Here are a small network's activations along a few directions, averaged over the inputs that share one value of a field.
Values that are neighbours, or in one group, have similar rows; names and order tell nothing.
(in the rows, 500 means zero)
Random noise pushes rows far along 2 fixed directions. That doesn't count. These rows show it; they differ only by the noise:
[597 464 494 691 784 502 622 609 529 379 536 441]
[540 533 474 337 485 464 484 507 560 558 558 651]
[656 419 571 677 578 574 759 672 570 315 193 384]
[626 455 561 489 418 554 687 618 587 410 202 495]


Values of P:
p3: [354 610 554 543 577 564 434 486 470 565 360 601]
p4: [272 462 365 810 614 392 393 522 530 526 928 377]
p8: [470 501 492 846 529 765 728 481 519 341 471 165]
p12: [667 638 574 366 480 484 271 614 474 495 477 391]
p7: [680 409 619 825 723 526 721 607 628 359 324 406]
p10: [566 376 438 798 725 513 696 514 476 367 356 259]
p2: [448 411 521 374 548 416 367 486 601 286 587 400]
p11: [463 573 376 471 631 404 383 373 347 584 626 682]
p6: [529 525 576 848 805 436 621 420 264 294 577 470]
p9: [296 507 560 418 478 482 443 442 385 762 743 416]
p13: [557 478 401 318 603 394 346 538 587 609 696 588]
p1: [568 377 478 784 758 613 451 550 294 374 549 498]
p5: [375 515 412 571 501 475 505 433 467 546 790 396]
P is arranged as a tree with 4 forks.
Q: List every value one step from p1, in the order listed.
A: p11
Q: List every value one step from p9, in the order listed.
A: p5
Q: List every value one step from p13, in the order listed.
A: p12, p7, p10, p2

Values of T:
t6: [438 550 302 392 674 294 103 391 399 407 780 815]
t1: [286 566 562 497 442 474 431 263 362 461 782 433]
t9: [636 420 537 506 537 559 683 716 662 452 403 346]
t3: [579 441 494 332 350 619 595 636 652 423 271 232]
t5: [471 454 740 572 819 496 402 520 487 430 424 575]
t10: [542 496 521 301 271 280 484 656 573 665 380 415]
t4: [544 522 481 520 490 477 452 570 743 488 770 563]
t12: [509 622 434 359 730 371 353 452 425 635 734 697]
t8: [688 268 510 733 474 565 792 541 497 344 218 439]
t2: [402 511 459 873 656 646 389 534 288 539 730 379]
t11: [434 381 457 743 551 572 596 411 347 463 657 418]
t13: [390 493 510 715 392 614 833 500 542 520  31 361]
t7: [644 700 517 341 433 577 540 421 491 476 289 599]
T is arranged as a tree with 4 forks.
Q: List every value one step from t6, in the order listed.
A: t12
Q: List every value one step from t4, in the order listed.
A: t9
Q: List every value one step from t1, in the order listed.
A: t11
